A small network was shown many inputs. Here are its activations along a few directions, one row for each input.
Each table varies a few parts of the input and shows all the possible inputs, shuffled.
A made-up example of a description, with smaller parts first: one of 2 separate values, together with either a single point or one of 11 places along a line or (one of 5 places around a ring, together with one of 6 places along a line).
Shared parts are said once, and a part with two or three values counts as separate values.
In the rows, zero is written as 128.

Table:
row 1: [130 123 162 143 147 131 138 133 110 158 129 115 137 141 126  97]
row 2: [141 116 163 138 147 134 140 132 108 153 130 114 131 140 127 101]
row 3: [117 153 117  99 129 137 154 135 142 128 131 127 137 120 120 143]
row 4: [133 119  99 133 115 117 110 113 110  91 121 135 138 116 136 126]
row 5: [126 124 110 153 133  97 102 123 107 109 117 135 143 107 121 133]
row 6: [118 129  99 140 116 114 109 113 107  98 119 139 147 121 129 127]
row 7: [141 115 111 145 132 100 102 123 110 102 119 131 133 102 129 133]
row 8: [129 122 100 135 116 117 111 112 106  93 120 138 141 119 130 131]
row 9: [132 122 111 150 132 100 101 122 105 108 122 131 141 106 122 137]
row 10: [134 122 152 125 129 153 147 123 106 141 127 116 134 153 132  95]
row 11: [137 121  99 133 120 121 103 115 118  88 120 137 139 122 133 126]
row 12: [137 143 127 109 152 124 144 150 154 129 129 123 128 111 117 145]
row 13: [145 117 110 146 137 104  96 125 117  99 118 132 135 108 126 133]
row 14: [126 145 116  95 129 137 156 137 146 122 128 126 130 117 127 139]
row 15: [122 149 117  97 130 138 157 135 142 124 128 130 133 120 121 143]
row 16: [142 120 150 123 134 156 140 127 118 136 127 113 133 156 136  91]
row 17: [111 156 115 102 130 135 155 136 144 129 127 131 139 121 120 139]
row 18: [138 118 150 122 129 152 147 125 110 140 128 112 131 150 139  90]
row 19: [150 115 161 136 151 137 133 136 120 148 130 112 130 143 130  97]
row 20: [130 147 116  95 134 141 149 139 154 119 128 128 132 123 124 138]
row 21: [129 144 127 111 148 121 152 146 142 135 129 126 129 107 113 149]
row 22: [118 151 126 116 148 118 150 147 144 140 128 127 135 108 112 145]
row 23: [ 87 129 126 127  72 142 110 126 218 159 146 155  55 154 141 196]
row 24: [122 128 151 130 130 150 145 124 107 146 126 116 140 154 131  91]
row 25: [124 148 127 113 147 121 149 146 142 139 132 123 134 107 113 149]
row 26: [146 113 161 136 146 134 139 134 113 151 131 111 128 137 133  97]
row 27: [123 126 100 137 115 116 109 112 105  96 124 135 145 119 129 131]
row 28: [128 125 151 127 129 152 144 122 106 145 131 114 139 153 133  95]
row 29: [134 141 126 108 147 120 150 148 146 133 130 122 126 104 120 145]
row 30: [135 120 162 140 146 133 137 132 109 157 134 112 136 140 127 102]
row 31: [100 100 162 149  67 151  87 108 180 176 155 151  51 187 153 142]
row 32: [137 118 111 148 133 101 103 122 105 104 119 134 137 106 123 137]
row 33: [ 99 105 109 161  53 120  54 104 173 129 141 170  60 152 150 179]
Changing only one part turns row 33 into row 23. The same change can be made to row 27. Which row results? -> row 3
What do these inputs look like to the network? -> one of 3 separate values, together with either a single point or (one of 2 separate values, together with one of 5 places along a line)
Which other rows does row 2 become when the choice among 3 separate values takes its other values? List them by row number. -> row 21, row 32

Table:
row 34: [111 145 175 116 121 170 160 124 104 180 153 112 138 169 122 105]
row 35: [132 120 110 158 137 109  95 106  81  94 119 139 172 132 125  88]
row 36: [154 126 151 149 177 108 113 160 148 147 114 111 127 110 120 122]
row 37: [160 143  86  65 137 130 162 141 150  84 126 122 130  87 137 138]
row 38: [ 83 142  64 119  46 124  88 114 218 110 142 177  79 125 146 233]
row 39: [107 131 156 162 159  84 146 144 109 176 120 118 132  92 115 139]
row 40: [177  90 111 126 124 117 104 114  83  71 120 123 139 111 158  87]
row 41: [ 91  90  85 176  39 109  22  68 156  87 135 164  75 147 156 176]
row 42: [ 84 137 167 131 116 154 186 124 105 186 131 108 135 161 136  95]
row 43: [170  95 112 145 133 129 107 107  75  73 110 128 147 131 133 110]
row 44: [102 103 130 176  78  97  57 136 208 163 157 167  29 139 137 208]
row 45: [104 120 109 172 114  99 125 101  51 113 106 130 165 112 129  99]
row 46: [ 77 168  94 104 129 112 180 135 119 119 113 132 157  87 110 153]
row 47: [135 130 156 150 180  94 116 148 140 156 133 125 139 111 109 127]
row 48: [111 171  92  93 149 120 152 139 147 102 125 139 165 108 106 141]
row 49: [153 112 169 107 131 187 169 126 131 148 134 106 117 176 135 100]
row 50: [175 106 158 140 174 114 129 149 135 136 127 112 112 110 112 145]
row 51: [ 79 115 152 127  34 170  93 103 203 177 145 179  26 205 155 155]
row 52: [132 137 162 147 164  99 121 146 107 170 143 121 134 102  99 149]
row 53: [150 147  95  82 144 140 164 137 143  81 117 127 140 105 111 161]
row 54: [131 132 162 117 134 178 152 139 144 158 124 101 131 179 141  77]
row 55: [183  99 154 120 163 102 127 156 144 136 135 107 104  92 134 122]
row 56: [130 167  86  92 146 132 148 151 155  94 105 124 154 108 117 137]
row 57: [159 106 162  88 126 179 166 130 139 149 143 102 105 156 159  76]
row 58: [128 122 113 151 121 111  98 103  48 110 126 131 169 126 114 111]
row 59: [149 117 106 158 136 123  92 120  89  83 101 126 160 130 139  84]
row 60: [105 176 100  90 134 127 155 135 116 115 135 136 161  96  95 163]
row 61: [113 138 168 120 137 166 156 127 136 166 144 116 142 179 131  82]
What do these inputs look like to the network? -> one of 4 separate values, together with either a single point or one of 6 places along a line
Changing only the choice among 4 separate values turns row 45 into row 46. The same change can be made to row 58. Which row results? -> row 60
Which other rows does row 36 become when the place on the line of 6 takes its other values? List them by row number. -> row 39, row 47, row 50, row 52, row 55
Which other rows does row 56 become when the choice among 4 separate values takes its other values? List them by row number. -> row 36, row 54, row 59

Table:
row 62: [113 108 124 164  92 146  86  79  51 104 125 131 171 177 151  51]
row 63: [126 111 113 125  73 138  72 120 225 126 149 166  49 154 147 199]
row 64: [173 145  67  95 177  94 126 147 125  46 114 127 172  60 103 154]
row 65: [ 99 170 166  80 143 204 219 135 133 173 130  99 162 182 123  75]
row 66: [142 152  51  88 136 108 162 129  92  47 103 128 178  58 118 154]
row 67: [160  71 157 201 143 102  76 114  78 127 107 116 126 140 146  70]
row 68: [171 140 188  77 178 182 191 166 156 172 143  92 124 158 123  89]
row 69: [ 75 127 134 169  80  99  76 128 194 180 155 158  56 129 123 222]
row 70: [107 181  41  99 138 115 151 124  96  50  96 138 208  87 105 141]
row 71: [134 139 176  67 140 192 230 141 128 169 137  89 132 159 135  88]
row 72: [ 56 148  90 120  34 156  96  98 195 127 137 180  78 179 141 177]
row 73: [135  83 170 217 145  89  81 110  49 152 126 126 139 136 123  95]
row 74: [149  78 130 153  93 137  99  81  47 103 129 121 138 152 160  63]
row 75: [100 113 122 152  80 108  74 131 224 154 144 157  45 133 148 195]
row 76: [150 148  78 120 185  63 127 155 123  75 105 125 170  40 109 152]
row 77: [126 162  94 134 184  53 129 148  95 102 116 131 180  35  80 176]
row 78: [147 139 199 103 185 151 194 176 155 201 136  91 123 138 125  85]
row 79: [122 152 212 115 187 140 196 169 125 230 147  98 133 134  99 110]
row 80: [184  72 148 172 134 134  68 105  78  98 115 116 130 157 146  75]
row 81: [ 89 118 101 107  35 148 106 102 190 124 146 172  47 151 155 190]
What do these inputs look like to the network? -> one of 4 separate values, together with one of 5 places along a line
Changing only the place on the line of 5 turns row 80 into row 62. The same change can be made to row 64. Which row results? -> row 70
Which other rows does row 81 become when the place on the line of 5 takes its other values? List them by row number. -> row 63, row 69, row 72, row 75
